A small network was shown many inputs. Here are its activations along a few directions, one row for each input.
Each table varies a few parts of the input and shows all the possible inputs, shuffled.
Descriptions start from the smaller parts, as in this example, which fits no table here: one of 8 places around a ring, together with either a single point or one of 9 places along a line or (one of 3 separate values, together with one of 4 places along a line).
Shared parts are said once, and a part with two or three values counts as separate values.

Other details of the inputs shift rows strongly along two fixed directions, in all tables alike. That doesn't count.

A family of inputs:
row 1: [  6   3   2  -8 -11  -4   2  13  11  -9  12   1   9   0]
row 2: [  6  -1  12   0  -8 -12   5  10   8   7 -12  -1   7  -4]
row 3: [-15  14 -38   7  33 -15 -28 -26 -21  10  37 -23  -3 -26]
row 4: [ -2  -1  -6   2 -10  -3   8  15   6   1  -9   5  -6  13]
row 5: [  2   7   8  -1 -11  -6  -5  17  12  -5   4  -4   9   5]
row 6: [ -4  -7   3 -16 -14   5   7   4  -4  -6  -4  -1   2   2]
row 7: [-11   6 -34   8  37 -21 -19 -34 -25  21  22 -19  -6 -34]
row 8: [-11  -4  13  -7 -14  -4  -2  10  -2  -3 -12  -6   1  11]
row 9: [ 10   1   0  -5 -10  13   5  13   4  -5  13   4  11  -8]
row 10: [  4  -4 -16  -8 -11   6  17   9   4  -2  -1  10  -5   4]
row 11: [  4  -6 -13  -3  -9  15  18  11  -2   1   0  13  -5   0]
row 12: [  1  -4 -12  -6 -10  -2  15  11   5  -4  -1   9  -7   8]
row 13: [ 2  9 16 11 -8  2 -3 19  6  0  0 -9 12  8]
row 14: [ 10  -4   6  -7  -8 -10  12   6   6   2  -4   4   6  -8]
row 15: [  5   1  20  13  -5  -4   7  11   1  12 -15  -5  10  -1]
row 16: [ 28   5  35  27  58  41 -35 -79  46 -34 -29  48 -34  51]
row 17: [-11   3 -31  14  38 -13 -17 -32 -32  24  22 -17  -6 -39]
row 18: [-12  -2  22   5 -11   3   0  11  -8   2 -15 -11   3  14]
row 19: [ -4  -9   6 -11 -13  13   8   6 -10  -4  -4   3   2  -2]
row 20: [ -7  -7   7 -15 -14  -3   5   6  -3  -8  -4  -1   1   7]
Each input here is: one of 4 separate values, together with one of 5 places along a line.
- The inputs of row 5 and row 3 match in every part but the place on the line of 5. If row 4 is changed in the same way as row 5 into row 3, which row does it become? => row 10
- Which other rows does row 17 become when the place on the line of 5 takes its other values? List them by row number. => row 2, row 7, row 14, row 15
- Which other rows does row 8 become when the place on the line of 5 takes its other values? List them by row number. => row 6, row 18, row 19, row 20

A family of inputs:
row 21: [  0   2   9   2 -18   8   2  27  10  -4  -8  -2   3  16]
row 22: [ -7  11   0  15  23   3 -30 -24   0  -9  10  -8  -6   6]
row 23: [ -2   1   9  14  31  -7 -18 -33  -1   3  -2  -5  -3   2]
row 24: [ -2  -4   5   6  24  -5 -20 -37  -8   3 -11   1 -16  -3]
row 25: [  8 -18  11  -8 -13   8  15  19   0  -6   2  18   7 -10]
row 26: [ -7  11   1  12  20   5 -34 -24  -1  -7  11  -6  -9   2]
row 27: [ -3  -2   7  -5 -17   5  10  19   5  -1 -14  -1   3  21]
row 28: [  6  -2  -8   0  30 -17  -8 -35   8  -7  11   5 -12  -7]
row 29: [-62  17 -68  18   1 -55  -8  35 -78  47  47 -79  15 -43]
row 30: [ 21   0  -1  -5 -16  -4  11  19  18   3  -3  15  10  -7]
row 31: [  4   3 -21   3  24  16 -10 -36   2   7  -4   7 -11 -13]
row 32: [ 12   5 -10   5  26  -8 -21 -28  12   2  16   6  -1 -14]
row 33: [ -7   9  -4  13  23   6 -33 -20   1   0   5  -3 -16   6]
row 34: [-11   3  -7   3  25   2 -21 -31  -5   0  -5  -3 -16  14]
row 35: [ -7   6   8   6  29  -4 -21 -32  -3  -4   3  -7  -2   6]
row 36: [  1 -13   1 -13 -20  15  11  20  -3 -18   7  17   4   1]
row 37: [-11   1  -4  10  27  -2 -16 -34  -4   6 -11   3 -17   9]
row 38: [ 11   2  -8   0  27  11 -12 -39   2   5   3   0   0 -21]
row 39: [  4   8 -26   0  22   1 -25 -23  11  -2  14   7 -11   0]
row 40: [  4   5 -24  -4  23  19 -16 -34   1   2   3   1 -11  -8]
row 41: [  8   3  -3  16  32   6  -1 -33  -6   2  17   2  -7  -5]
row 42: [ -1   2  10   9 -14   1  13  22   9   3 -18   2   4  16]
row 43: [ 12   0  -9  -6 -19   1  11  21  21   3  -4  17   4   0]
row 44: [  7  -1  26   3 -17   1   1  22  10   2  -5  -1  10  -3]
row 45: [  3   4  23  -1 -16   1   2  23   9  -7  -1  -4  14   5]
row 46: [ 11   0  -4 -19 -24  21  15   8   7  -6  -3   2  12  -7]
row 47: [ -8  -1  10  -6  21  -2 -24 -37  -7  -6   1  -5 -10  -1]
row 48: [ 15   3   3 -17 -18  -2   6  18  19  -7   9   9  16  -4]
row 49: [  3   4  25  -5 -19   3  -2  23   9  -5   0  -2  11   1]
row 50: [ -5  -9   9 -16 -24   6   6  14   0  -3 -16   0  -5  13]
row 51: [  3   7  -4   8  29   9  -4 -32  -8  -6  22   0  -6  -1]
row 52: [ -3  -4   9   2 -16   0  15  18   6   5 -21   4   2  15]
row 53: [  8  -4   5 -21 -16 -12  20  13  14 -15   5   7   5   2]
row 54: [ 14   0   5 -22 -19  16  15   8   8  -3  -3   2  16 -13]
row 55: [  1 -15  -4 -12 -17  17  11  24  -1 -11   1  19  -3   4]
row 56: [-11  -4  -3   5  21   0 -20 -35  -6   3 -11   3 -22   4]
row 57: [  4  10 -21  -1  20  -1 -25 -27  10  -8  21   5  -4  -4]
row 58: [ -8   4   8  -1  26  -4 -21 -35  -5  -4   1  -5  -5   4]
row 59: [ 20  -3   0 -10 -17  14  21   9   7   7 -15   8  11 -15]
row 60: [  6  -3  17   3 -13  -4  15  16   3   4 -20   2   8   9]
row 61: [  3 -13  10 -16 -15  10  12  20  -2 -14   7  17   8  -6]
row 62: [  6  -5 -10 -18 -18  -5  19  17  15 -12  -1   9  -6  12]
row 63: [  8   1 -14   4  30 -17  -6 -33   6  -5   4   9 -17  -5]
row 64: [  0   1  11   9 -16   4   8  25  11   3 -14   3   2  10]
row 65: [  1   5  22  -2 -13  -2   8  20   7  -7  -5  -5  17  11]
row 66: [-51  -4 -74  13   8 -49   1  34 -86  52  46 -50   4 -68]
row 67: [ -4  -1  10   7  29  -6 -18 -37  -4   3  -4  -3  -6   0]
row 68: [  1 -16  -2  -5 -15  13  17  22  -1  -4  -6  25  -4  -1]
row 69: [  9   1  21   7 -17   1   3  24   8   4 -13   4   5  -1]
row 70: [  8  -1  25   6 -14  -1   5  22  11   1  -7  -3  13   2]
row 71: [  2 -13  24 -11 -21  -2   9   9   1   1 -15  -1   5  -1]
row 72: [  4  -5  17  -3 -16  -4  15  13   0   5 -22   3   5   6]
row 73: [  6   0  24   6 -12  -4  11  19   9   1 -10  -4  16   8]
row 74: [  8  -1  -3  -3 -16  19  26  18   1  -4   4   7  -1  15]
row 75: [ 10   5  -8  19  32   7   1 -32  -9   3   9   6 -12  -3]
row 76: [ -9  10  -7  15  28   2 -23 -22   0  -2   0  -7 -10  16]
row 77: [  6  -7  -8 -11 -17  -9  25  15  15  -5  -7  14  -7   6]
row 78: [  9   1  19  10 -14  -1   7  24   8   2 -14   1   8   3]
row 79: [  0   9   3  24  33  -7 -18 -26  -2   3  -6  -3  -6   4]
row 80: [ -5  -8  14 -17 -27   5   6  10  -1 -10 -10  -2   2   9]
row 81: [  8  -3  -1   4 -14  15  32  16   2   2  -2  12  -2   9]
row 82: [  0   0  13   6 -20   6   3  25  10   5 -13   6  -1   6]
row 83: [ -3  -1  12  -6 -20   3   9  15   3  -8  -9  -4  10  17]
row 84: [  6  -4  -4 -19 -21  -7  19  13  13 -19   5   7   1   8]
row 85: [-11   4  -1   2  21   1 -22 -36  -6  -7   1  -5  -9  10]
row 86: [-46   6 -65   0 -42 -38  41  75 -77  46  51 -66  24 -46]
- What is each input in this table made of? => one of 6 places around a ring, together with either one of 5 separate values or one of 6 places along a line
- The inputs of row 78 and row 22 match in every part but the place on the ring of 6. If row 79 is changed in the same way as row 78 into row 22, which row does it become? => row 29
- The inputs of row 57 and row 32 match in every part but the place on the ring of 6. If row 84 is changed in the same way as row 57 into row 32, which row does it become? => row 28
- Which other rows does row 63 become when the choice among 5 separate values takes its other values? List them by row number. => row 30, row 59, row 66, row 75
- Which other rows does row 33 become when the place on the ring of 6 takes its other values? List them by row number. => row 26, row 44, row 49, row 69, row 82
- List by row number the other rows that have the place on the ring of 6 in common with row 45. => row 35, row 47, row 48, row 49, row 51, row 53, row 54, row 58, row 61, row 65
- Which other rows does row 34 become when the place on the line of 6 takes its other values? List them by row number. => row 21, row 27, row 33, row 50, row 76

A family of inputs:
row 87: [ 37  -9  26  -6   5  22  13 -23  40 -25 -20  44  -6  16]
row 88: [11 -4 -8 -3 -9 12 17  5  4  1 -4 14 -4 -1]
row 89: [ 28 -15  25 -28 -45  33  34  30  29 -22 -16  32  12  16]
row 90: [-14  -6 -36  -9 -37 -21  35  53 -28  31  12 -22  10 -32]
row 91: [ -2  10  27  28  49   6 -48 -55   9 -12  -8   3 -18  20]
row 92: [ -9   8  19  27  42   1 -40 -39  -2   0  -7  -4 -12  14]
row 93: [ 30  -4  15  -1  23  23  -4 -43  34 -19 -14  41 -17  14]
row 94: [-45  11 -21  12 -16 -47   0  42 -51  41  21 -64  15 -26]
row 95: [ 12  -3   3  -7  12  26  -1 -27   9 -18   3  21  -5   3]
row 96: [-39   0 -30  14  46  -9 -34 -51 -30   1  -2 -12 -40  18]
row 97: [ -8   8 -37   8  39 -20 -24 -32 -13   4  32 -10  -8 -22]
row 98: [-12  -5 -29 -17 -18 -16  14  24 -27  16  21 -17  10 -31]
row 99: [ 14  -5  56   4 -29  16  11  26  26 -11 -39  15  15  33]
row 100: [  4  -1 -14 -15 -27  -8  19  35   5   2  11   1  12 -11]
row 101: [  0   8 -28   3  25  -3 -22 -28   1  -2  19   1 -11 -11]
row 102: [ -6   1 -29   1  50 -10 -29 -55 -17   0  27  -4 -13 -24]
row 103: [-16   6 -42   3   4 -12   3  15 -26  14  34 -21   4 -20]
row 104: [ 18  -2  59  -6 -33  11  14  22  36 -15 -36  11  15  37]
row 105: [  6  13 -24  15  67  13 -48 -77  10 -16  20  15 -27   2]
row 106: [-30   4  -3   7 -33 -31  14  58 -34  34  -6 -45  25 -14]
row 107: [-28   5   2  10 -23 -29   2  43 -29  22   6 -42  13 -11]
row 108: [-13   5  17   3 -23 -17   7  32  -9  14 -16 -27  17   3]
row 109: [ 30 -11  22 -14 -37  29  43  32  27 -15 -21  32   7  17]
row 110: [ 31 -14  28 -27 -33  31  23  12  37 -27 -19  36   6  13]
- What is each input in this table made of? => either a single point or one of 8 places around a ring or (one of 3 separate values, together with one of 5 places along a line)
- Start at row 108 and move only the place on the ring of 8, one step at a time. The first step leads to row 106. Which rows follow, in order? => row 99, row 92, row 91, row 107, row 94, row 104
- Which other rows does row 97 become when the choice among 3 separate values takes its other values? List them by row number. => row 87, row 102

A family of inputs:
row 111: [  4  -4  -3  13  54  41 -28 -72   3 -19   0  30 -37  21]
row 112: [-23   9 -58  12  30 -12  -8 -27 -29  21  12 -18 -23  -9]
row 113: [ -1   0  22  -5 -48  -5  24  61  13  -4 -10  -4  11  22]
row 114: [  5   6  27  20  56  11 -40 -65  12  -9 -19   9 -12  12]
row 115: [ 56 -15  52 -30 -40  46  26  15  74 -38 -32  59  11  28]
row 116: [-44  10 -37  14  -1 -37 -16  26 -46  29  26 -48  10 -18]
row 117: [ 17   7  -2   3  55  14 -25 -73  22 -23  16  26 -15   4]
row 118: [ 23 -10  10 -25 -66   3  58  74   8  -6  -1   8  30  -5]
row 119: [ 21   9  -4   8  49  19 -38 -65  21 -15   8  28 -19  -8]
row 120: [ 21  -8   7 -14 -48   8  40  50  15  -8  -3  12  21  -9]
row 121: [-44   9 -29   3  -5 -35 -14  13 -49  26  26 -56   4 -24]
row 122: [-29 -11 -48  -2  30 -21 -12 -30 -39  12  15  -7 -28 -19]
row 123: [  8   5  30  18  49   9 -39 -73  11  -9 -15   6 -19  12]
row 124: [  7  -3  31   4 -42  -8  33  58  11  10 -22  -3  14  10]
row 125: [ 31  -9  71 -21 -40  39  16  23  57 -45 -47  39  14  52]
row 126: [-36   8 -27  23   5 -40  -7  22 -48  43  14 -46  13 -29]
row 127: [-17  -2 -42 -21 -38 -32  31  63 -37  34  33 -36  25 -42]
- What is each input in this table made of? => either one of 3 separate values or one of 6 places around a ring or (one of 2 separate values, together with one of 4 places along a line)
- Which other rows does row 126 become when the choice among 2 separate values takes its other values? List them by row number. => row 116
- Which other rows does row 113 become when the place on the line of 4 takes its other values? List them by row number. => row 116, row 121, row 125
